These are the activations of a small neural network, seen along a few directions. Each row is one input.
Each table varies a few parts of the input and shows all the possible inputs, shuffled.
A made-up example of a description, with smaller parts first: one of 6 places along a line, together with either a single point or one of 9 places along a line or (one of 2 separate values, together with one of 5 places around a ring).
Shared parts are said once, and a part with two or three values counts as separate values.
In the rows, 128 means zero.

Other details of the inputs shift rows strongly along three fixed directions, in all tables alike. That doesn't count.

A family of inputs:
row 1: [139  60 160 134  57 117 138 139 135 167 170]
row 2: [ 96 139  56 105 149  99  53 136 183 139 142]
row 3: [170  57 162 118  94  95 161 164 113 163 161]
row 4: [125 166  62 176 150 115 147 135  93 182 173]
row 5: [ 98 121  59 125 156  87  49 147 180 140 174]
row 6: [179  73 170 117  96 128 188 159 123 164 143]
row 7: [147 155 163 121 150 167  87  98 138  92 115]
row 8: [145 153 166 107 161 143  81 104 114 104  96]
row 9: [138 150 172 127 145 144  76  93 116  84 126]
row 10: [ 89 189 103 181 143 128 192 118  79 145 126]
row 11: [109 143 175  92 160 130  98 114 130  88  73]
row 12: [ 84 200  89 183 111 172 190  99 112 135 127]
row 13: [111 172  47 154 111 105 174 126 114 137 128]
row 14: [116 137 170 101 172 148 106 129 145  88  90]
row 15: [118  91 146 126 149 166 119  98 110  66  74]
row 16: [111 130 187 116 150 126 113 128 116  68  90]
row 17: [152  71 181 123  89 134 189 157 131 163 129]
row 18: [152 148 171 117 170 167  94 109 122 102 109]
row 19: [145  90 130 116 160 159 111 102 108  70  89]
row 20: [142  72 164 123  51 114 176 131 130 156 123]
row 21: [123 193  89 165 156 146 202 121  95 153 131]
row 22: [137  61 165 133  65 107 157 143 128 142 147]
row 23: [118 150 171 118 149 171  82  97 153  87 104]
row 24: [125 109   9  88 155  88  46 185 218 134 190]
row 25: [132 103  31  97 152  79  82 183 204 117 163]
row 26: [114 217  84 175 119 152 170  82  84 154 129]
row 27: [113 196  69 154 145 118 186 123  88 162 125]
row 28: [121  98  17  99 146  61  37 182 192 136 205]
row 29: [101 151 167 107 116 150  90  95 136  75  84]
row 30: [113 126 154 113 132 140 109 126 158  66  92]
row 31: [115 191  94 176 150 122 187 122  71 147 140]
row 32: [116 137 168 103 158 137  69 112 135 109  89]
row 33: [138 146 171  94 150 127 116 121 114  77  80]
row 34: [152  70 180 142  97 126 136 136 112 188 159]
row 35: [146  64 168 111  78 105 173 158 127 177 122]
row 36: [168  63 159 131  66 103 160 144 118 146 162]
row 37: [105 204  60 163 105 139 171 102  96 145 135]
row 38: [161  69 173 131 100 147 147 144 140 197 151]
Description of these inputs: one of 2 separate values, together with either a single point or (one of 3 separate values, together with one of 6 places around a ring).
Question: The inputs of row 19 and row 15 match in every part but the choice among 2 separate values. If row 3 is changed in the same way as row 19 into row 15, which row does it become?
Answer: row 16
Question: Which other rows does row 22 become when the choice among 2 separate values takes its other values? List them by row number.
Answer: row 36
Question: A walk changes only the place on the ring of 6. It starts at row 32 and steps to row 11. List the rest of the walk in order.
Answer: row 35, row 20, row 29, row 2
Question: Which other rows does row 13 become when the place on the ring of 6 takes its other values? List them by row number.
Answer: row 8, row 26, row 27, row 33, row 37

A family of inputs:
row 39: [155  80 219 106  85 113 183 139 102 141 105]
row 40: [106 185  29 158 112 125 121 118 146 162 172]
row 41: [111 169 112 109 217 151  25 108 142  61 106]
row 42: [159 104 144  85 157 121  48 145 180 132 150]
row 43: [ 93 200 150 127 139 168 133  82 114  22  56]
row 44: [134 102  52 112 158  75  71 170 160 180 198]
row 45: [ 93 128 181 166  72 161 216 107 101 122  95]
row 46: [111 186  47 158 156  97 119 137 121 177 167]
row 47: [123 174 199 147 128 147 192  99  59  82  66]
row 48: [161  65 199 114  90 135 183 127 109 143  94]
row 49: [109 185  13 167 110 117 123 116 130 160 183]
row 50: [100 198 160 166 123 170 228  88  59 114  55]
row 51: [136 124  63 103 153  98  72 172 191 192 190]
row 52: [144  87 108 119  93  99 194 179 149 197 153]
row 53: [128 155 129 129 152 149 100 107 124 135 119]
row 54: [103 186 107 180 136 126 223 119  59 122 106]
row 55: [133 127 157  92 188 146  28 108 148  79 106]
row 56: [ 73 238  60 173 151 154 106  90 133 118 116]
row 57: [143 144 165  92 194 151  28 117 155  70 117]
row 58: [108 154 129 144 122 138  82 103 132 113 133]
row 59: [146 140 168 103 191 160  40 114 148  65 116]
row 60: [135  87 184 105  96 135 127 112 118  60  91]
row 61: [133  76  73  67 161  85  26 175 209 176 175]
row 62: [126 120  67 101 153  73  70 171 168 185 186]
row 63: [104 214  86 170 184 135 114 103  88 107 132]
row 64: [147  56  89 139 102 108 195 163 120 183 156]
row 65: [182  34 233  76 108 132 130 146 141 103 110]
row 66: [153  93 121 141  88 112 218 163 123 190 144]
row 67: [125  71 115 156  52 104 201 153 123 176 153]
row 68: [110 197  89 203  89 157 178  79  72 153 144]
row 69: [174  28 230  84 110 112 129 145 118  94 114]
row 70: [157  81 116 149 101 122 207 160 113 171 155]
row 71: [133  77 202 134  76 151 107 113 149 165 153]
row 72: [163  60 189 114  45 130 173 115 114 111 122]
row 73: [125 103 160  81 180 129  75 129 143  49  75]
row 74: [ 70 179  60 141 135 122 140 131 147  98  98]
Question: What is each input in this table made of?
Answer: one of 2 separate values, together with either one of 6 places around a ring or (one of 3 separate values, together with one of 4 places along a line)
Question: The inputs of row 73 and row 55 match in every part but the choice among 2 separate values. If row 66 is changed in the same way as row 73 into row 55, which row does it become?
Answer: row 42
Question: Which other rows does row 44 become when the place on the line of 4 takes its other values? List them by row number.
Answer: row 46, row 62, row 63

A family of inputs:
row 75: [166  87 225 124 107 162 145 104 101 110 106]
row 76: [159  69 173  88 108 102 115 154 145 132 135]
row 77: [130  76  40 120 134  67 116 185 158 185 186]
row 78: [102 190  97 112 188 127  87 124 138  55  93]
row 79: [153  65 166  93  93 104  91 141 153 131 150]
row 80: [137  80 165  55 185 123  10 143 187  53 105]
row 81: [ 84 210 124 117 195 138  98 108 118  40  63]
row 82: [140 158  91 155 127 140 126 121 127 197 174]
row 83: [135  74  24 109 122  68 129 193 180 194 184]
row 84: [166  60 177 101 115 129 114 134 131 123 133]
row 85: [155  88 225 104 102 142 145 124 121 119  99]
row 86: [100 175 128 180  96 156 190  99  91 149 117]
row 87: [100 155  51 102 207  86  43 155 161  79 138]
row 88: [119 141  81 159 102 130 164 120 115 153 146]
row 89: [159  82 221 117 110 145 137 114 106 119 110]
row 90: [ 82 204 123 135 169 165  92  89 129  50  80]
row 91: [107 174 123 179  98 149 188  99  90 146 121]
row 92: [118 153 140 167 122 147 183 113  88 150 119]
row 93: [125  92  31 129 108  89 121 168 174 185 189]
row 94: [109 157 108 163 101 131 168 112 102 142 131]
row 95: [169  70 167 108 114 122 116 137 128 128 144]
row 96: [158  76 217 100  96 151 141 126 135 127 103]
row 97: [ 97 186  79 124 169 126  74 113 142  64 116]
row 98: [131 191 134 173 124 156 151  96  91 188 150]
row 99: [104 169 124 162 117 142 199 123 100 155 108]
row 100: [124 147  93 153 118 132 186 134 117 156 128]
Question: The inputs of row 84 and row 77 match in every part but one. If row 100 is changed in the same way as row 84 into row 77, which row does it become?
Answer: row 85
Question: What is each input in this table made of?
Answer: one of 2 separate values, together with either a single point or (one of 3 separate values, together with one of 4 places along a line)
Question: Which other rows does row 97 become when the choice among 2 separate values takes its other values? List them by row number.
Answer: row 79
